A small network was trained on invented records. Each row is its activation on one of them, seen along a few directions.
Each row is followed by the record's values for the fields Roto, Bepag, Tep, Fasi, Zifuf.
A field that a record lacks is written none.
Other fields move the rows too, some of them a lot.
In the rows, 500 means zero.
Strong random noise was added to every row along 4 fixed directions; ignore it. To show where, here is one row again and again, with new noise each time:
[451 547 619 501 475 488 569 517 545 425 474 344 446 387 478 338 545 509
 433 678 459 515]
[577 635 756 545 453 426 489 608 588 371 535 323 423 293 377 267 586 434
 437 644 475 430]
[307 449 416 386 475 506 669 469 571 509 384 409 433 608 572 542 438 616
 537 617 358 617]
[575 576 696 427 543 517 479 640 741 467 466 437 417 413 387 443 580 391
 440 344 386 543]
[402 412 572 444 666 636 623 380 513 530 431 386 485 392 607 329 638 514
 277 599 500 643]
[392 499 521 443 466 381 660 477 496 457 469 335 397 520 544 414 484 631
 553 755 407 506]

[695 646 817 493 445 287 329 671 661 402 697 484 381 384 239 433 547 386
 647 323 438 301]
<Roto:l4 Bepag:j1 Tep:p1 Fasi:none Zifuf:none>
[296 393 473 493 549 779 493 369 521 533 436 524 615 423 544 463 522 453
 297 462 526 664]
<Roto:l2 Bepag:j2 Tep:p1 Fasi:none Zifuf:none>
[571 438 426 462 650 642 522 503 543 588 390 583 556 534 594 570 572 429
 339 332 526 628]
<Roto:l2 Bepag:j2 Tep:p2 Fasi:s1 Zifuf:n1>
[598 645 743 485 323 280 373 621 602 366 702 457 400 414 279 423 495 476
 735 447 444 296]
<Roto:l3 Bepag:j2 Tep:p2 Fasi:none Zifuf:none>
[479 381 550 315 631 288 663 405 485 560 566 430 349 611 602 487 555 687
 624 565 391 484]
<Roto:l2 Bepag:j2 Tep:p2 Fasi:none Zifuf:none>
[448 584 321 578 317 602 432 626 564 479 387 586 597 594 431 680 342 423
 534 441 486 540]
<Roto:l4 Bepag:j2 Tep:p1 Fasi:s1 Zifuf:n1>
[570 552 506 680 471 460 516 415 240 427 554 414 559 353 559 292 574 526
 409 846 706 393]
<Roto:l4 Bepag:j1 Tep:p2 Fasi:s1 Zifuf:n1>
[531 463 473 586 608 505 611 447 352 513 436 393 516 428 632 354 566 526
 302 767 588 528]
<Roto:l1 Bepag:j2 Tep:p1 Fasi:s1 Zifuf:n1>
[544 591 548 514 405 720 302 639 718 469 470 636 597 438 329 599 496 277
 438 139 499 567]
<Roto:l3 Bepag:j2 Tep:p2 Fasi:s1 Zifuf:none>
[304 452 393 586 375 507 484 260 226 479 631 512 579 494 564 436 437 650
 632 720 637 413]
<Roto:l3 Bepag:j1 Tep:p2 Fasi:s2 Zifuf:none>
[556 465 625 443 572 318 514 490 498 512 625 458 400 500 474 443 547 548
 564 507 459 411]
<Roto:l4 Bepag:j2 Tep:p1 Fasi:none Zifuf:none>
[631 361 541 382 865 637 509 494 635 692 422 596 486 521 589 557 657 401
 268 134 464 659]
<Roto:l1 Bepag:j2 Tep:p1 Fasi:s1 Zifuf:none>
[596 588 586 498 441 608 367 674 705 455 454 570 542 439 363 563 498 330
 462 239 454 530]
<Roto:l2 Bepag:j2 Tep:p2 Fasi:s1 Zifuf:none>
[361 549 520 660 337 642 437 403 380 367 537 449 629 309 456 331 485 453
 402 736 656 475]
<Roto:l4 Bepag:j1 Tep:p1 Fasi:s2 Zifuf:none>
[504 470 478 441 573 664 479 551 641 557 388 569 541 518 511 589 511 423
 407 275 443 629]
<Roto:l1 Bepag:j2 Tep:p2 Fasi:s1 Zifuf:none>
[435 362 294 375 656 676 478 418 578 693 434 729 550 719 577 778 489 466
 494  96 476 666]
<Roto:l3 Bepag:j1 Tep:p1 Fasi:s1 Zifuf:n2>
[277 372 463 517 538 639 528 216 328 525 583 489 587 424 598 361 559 582
 410 645 634 543]
<Roto:l3 Bepag:j2 Tep:p1 Fasi:none Zifuf:none>
[292 377 291 496 549 697 567 322 392 600 427 562 593 595 639 561 484 554
 404 524 563 647]
<Roto:l3 Bepag:j1 Tep:p1 Fasi:s1 Zifuf:n2>
[651 621 644 640 403 226 462 497 309 371 707 389 443 363 422 282 553 525
 593 801 652 247]
<Roto:l3 Bepag:j1 Tep:p1 Fasi:s1 Zifuf:n2>
[404 487 582 535 500 642 411 418 504 484 554 520 565 382 449 417 530 453
 440 443 546 514]
<Roto:l2 Bepag:j1 Tep:p1 Fasi:none Zifuf:none>
[501 489 507 511 501 432 461 404 386 524 620 542 499 519 500 488 525 558
 605 496 564 414]
<Roto:l3 Bepag:j1 Tep:p2 Fasi:s1 Zifuf:none>
[591 462 440 493 660 556 576 556 533 588 364 489 492 530 596 524 553 461
 327 472 487 598]
<Roto:l1 Bepag:j2 Tep:p1 Fasi:s1 Zifuf:n1>
[564 347 380 263 809 508 676 487 627 713 345 569 397 745 690 705 588 569
 469 239 359 686]
<Roto:l1 Bepag:j1 Tep:p2 Fasi:s1 Zifuf:n1>
[614 575 607 443 483 313 517 652 627 458 524 452 376 540 411 525 502 487
 607 459 397 427]
<Roto:l2 Bepag:j1 Tep:p1 Fasi:s1 Zifuf:none>
[405 494 667 448 494 582 498 450 572 441 542 425 487 356 446 352 584 479
 442 500 466 542]
<Roto:l4 Bepag:j1 Tep:p2 Fasi:none Zifuf:none>
[500 473 370 388 486 268 622 562 536 549 461 501 382 743 552 685 371 648
 727 517 356 468]
<Roto:l1 Bepag:j2 Tep:p1 Fasi:s1 Zifuf:none>
[288 585 238 639 153 552 522 592 453 395 343 466 598 595 476 641 206 546
 587 779 459 515]
<Roto:l1 Bepag:j2 Tep:p1 Fasi:s1 Zifuf:none>
[338 539 526 490 336 705 397 541 650 429 456 549 577 450 379 560 410 415
 519 354 425 580]
<Roto:l2 Bepag:j1 Tep:p2 Fasi:none Zifuf:none>
[564 428 440 412 604 300 609 455 408 571 527 505 405 646 602 570 507 642
 637 537 457 455]
<Roto:l2 Bepag:j1 Tep:p2 Fasi:s1 Zifuf:n2>
[553 370 517 472 707 285 593 251 235 594 697 471 433 517 655 354 649 677
 550 659 645 373]
<Roto:l3 Bepag:j2 Tep:p1 Fasi:s1 Zifuf:none>
[336 447 566 460 472 372 631 356 364 460 587 351 428 472 550 337 520 686
 583 806 467 451]
<Roto:l4 Bepag:j1 Tep:p2 Fasi:none Zifuf:none>
[366 531 474 602 325 496 516 475 402 391 500 411 535 438 481 430 372 537
 512 787 517 466]
<Roto:l1 Bepag:j1 Tep:p1 Fasi:none Zifuf:none>
[590 544 632 467 494 438 387 561 610 484 618 551 458 466 370 500 539 422
 570 290 489 424]
<Roto:l3 Bepag:j2 Tep:p1 Fasi:s2 Zifuf:none>
[468 606 493 449 287 555 332 649 729 461 519 642 524 582 304 708 374 409
 710 158 393 484]
<Roto:l3 Bepag:j2 Tep:p2 Fasi:s2 Zifuf:none>
[399 569 315 562 257 667 402 608 610 437 382 609 628 571 419 708 305 402
 538 405 487 560]
<Roto:l2 Bepag:j2 Tep:p1 Fasi:s1 Zifuf:none>
[292 582 255 616 220 575 555 544 442 426 352 458 593 587 504 575 305 546
 531 767 488 541]
<Roto:l4 Bepag:j2 Tep:p1 Fasi:s1 Zifuf:n1>
[522 422 496 363 628 552 543 539 643 578 418 550 450 588 536 624 508 478
 467 281 376 622]
<Roto:l1 Bepag:j1 Tep:p2 Fasi:s2 Zifuf:none>
[424 545 495 470 364 563 490 621 650 446 411 490 512 522 422 577 411 458
 513 458 382 564]
<Roto:l2 Bepag:j2 Tep:p2 Fasi:s2 Zifuf:none>
[243 391 244 437 422 585 662 393 461 518 370 489 536 660 649 612 383 623
 510 665 462 640]
<Roto:l4 Bepag:j2 Tep:p1 Fasi:s1 Zifuf:none>
[642 422 555 457 777 591 543 511 566 609 417 508 487 462 589 462 654 410
 242 363 517 617]
<Roto:l1 Bepag:j2 Tep:p1 Fasi:s1 Zifuf:n2>
[529 697 709 624 230 360 377 624 527 285 630 390 478 325 273 352 440 444
 625 683 509 304]
<Roto:l2 Bepag:j1 Tep:p1 Fasi:none Zifuf:none>
[479 580 502 544 379 375 475 548 479 458 537 470 468 537 424 525 399 557
 660 592 462 397]
<Roto:l1 Bepag:j1 Tep:p1 Fasi:s2 Zifuf:none>
[510 577 610 546 414 461 478 537 488 410 546 433 493 398 427 387 524 483
 519 602 513 438]
<Roto:l4 Bepag:j1 Tep:p2 Fasi:s1 Zifuf:none>
[513 389 605 414 655 507 473 364 474 572 634 547 477 464 531 439 619 518
 480 352 531 497]
<Roto:l3 Bepag:j2 Tep:p2 Fasi:none Zifuf:none>
[696 518 471 474 580 237 568 530 406 548 536 487 392 623 572 554 515 608
 657 561 495 381]
<Roto:l1 Bepag:j1 Tep:p2 Fasi:s1 Zifuf:n1>
[489 554 359 535 382 588 441 588 538 502 416 600 574 598 462 679 393 440
 544 392 485 546]
<Roto:l4 Bepag:j1 Tep:p2 Fasi:s1 Zifuf:n1>

Which values does each new row have?
[592 499 653 412 541 218 538 534 530 483 636 430 352 522 453 450 526 583
 655 533 420 366]
<Roto:l2 Bepag:j2 Tep:p1 Fasi:none Zifuf:none>
[519 445 640 396 566 218 530 393 409 528 729 464 347 547 489 434 558 660
 732 520 453 343]
<Roto:l3 Bepag:j1 Tep:p2 Fasi:none Zifuf:none>
[458 415 514 347 550 297 619 444 495 541 560 460 379 628 552 540 485 671
 675 545 376 468]
<Roto:l2 Bepag:j2 Tep:p2 Fasi:none Zifuf:none>
[340 466 396 441 417 549 533 465 552 498 445 525 507 602 508 624 380 551
 585 492 420 567]
<Roto:l1 Bepag:j1 Tep:p1 Fasi:none Zifuf:none>
[687 519 447 458 606 488 440 594 601 574 468 644 494 604 486 669 522 409
 527 202 509 508]
<Roto:l2 Bepag:j1 Tep:p1 Fasi:s1 Zifuf:n1>
[674 606 565 637 492 471 415 594 461 444 521 503 531 392 445 423 542 382
 424 527 614 412]
<Roto:l2 Bepag:j1 Tep:p1 Fasi:s1 Zifuf:n1>
[499 446 508 552 625 572 553 421 405 529 462 445 534 420 583 391 575 490
 312 628 576 551]
<Roto:l1 Bepag:j1 Tep:p1 Fasi:s1 Zifuf:none>
[396 529 494 499 353 548 496 525 550 424 459 462 523 476 458 512 412 508
 536 573 439 527]
<Roto:l1 Bepag:j2 Tep:p2 Fasi:none Zifuf:none>
[397 427 577 496 572 662 525 403 491 501 471 440 548 366 547 364 568 493
 326 557 508 596]
<Roto:l1 Bepag:j2 Tep:p2 Fasi:none Zifuf:none>
[801 531 420 416 612 179 535 689 564 609 490 577 350 761 517 738 451 541
 685 325 402 405]
<Roto:l1 Bepag:j2 Tep:p1 Fasi:s1 Zifuf:n1>
[430 462 443 466 492 527 546 441 493 492 488 504 501 532 537 515 497 524
 510 522 511 539]
<Roto:l4 Bepag:j1 Tep:p1 Fasi:s1 Zifuf:none>
[569 532 401 517 492 372 544 542 454 521 470 509 464 612 531 589 437 556
 601 560 495 449]
<Roto:l1 Bepag:j1 Tep:p1 Fasi:s1 Zifuf:n1>
[603 570 552 672 423 334 468 487 289 407 616 414 523 372 483 327 504 528
 504 810 653 309]
<Roto:l2 Bepag:j2 Tep:p1 Fasi:s1 Zifuf:none>
[600 473 518 457 613 473 526 545 519 549 473 522 465 539 536 538 550 481
 462 410 473 529]
<Roto:l2 Bepag:j1 Tep:p2 Fasi:s1 Zifuf:n2>
[418 657 682 692 241 709 246 560 561 321 593 488 641 204 253 326 476 287
 397 494 602 438]
<Roto:l3 Bepag:j2 Tep:p1 Fasi:none Zifuf:none>
[596 589 405 557 406 260 577 651 445 481 448 427 423 625 504 569 379 578
 627 701 436 402]
<Roto:l1 Bepag:j2 Tep:p1 Fasi:s1 Zifuf:n1>
[491 432 362 517 593 577 499 365 379 592 525 600 566 565 600 539 546 521
 476 431 635 527]
<Roto:l3 Bepag:j1 Tep:p1 Fasi:s1 Zifuf:n1>
[539 529 396 469 528 413 595 625 553 565 375 469 426 658 530 617 438 542
 532 517 379 542]
<Roto:l1 Bepag:j1 Tep:p1 Fasi:s1 Zifuf:n1>
[360 519 498 467 375 665 461 576 667 457 401 508 543 487 423 574 396 446
 493 399 377 605]
<Roto:l1 Bepag:j2 Tep:p2 Fasi:none Zifuf:none>
[599 604 486 577 443 532 476 647 571 450 397 481 523 453 461 502 473 404
 427 513 511 504]
<Roto:l1 Bepag:j2 Tep:p1 Fasi:s1 Zifuf:n1>
[633 585 460 568 469 541 441 629 562 472 422 543 534 483 454 561 465 389
 460 425 528 498]
<Roto:l1 Bepag:j1 Tep:p1 Fasi:s1 Zifuf:n1>
[552 606 741 557 393 448 348 510 513 390 690 464 499 305 326 323 570 437
 557 490 558 350]
<Roto:l3 Bepag:j2 Tep:p2 Fasi:none Zifuf:none>
[365 561 392 596 339 711 441 557 557 442 365 529 612 474 453 571 363 413
 442 507 497 581]
<Roto:l1 Bepag:j1 Tep:p1 Fasi:s1 Zifuf:none>
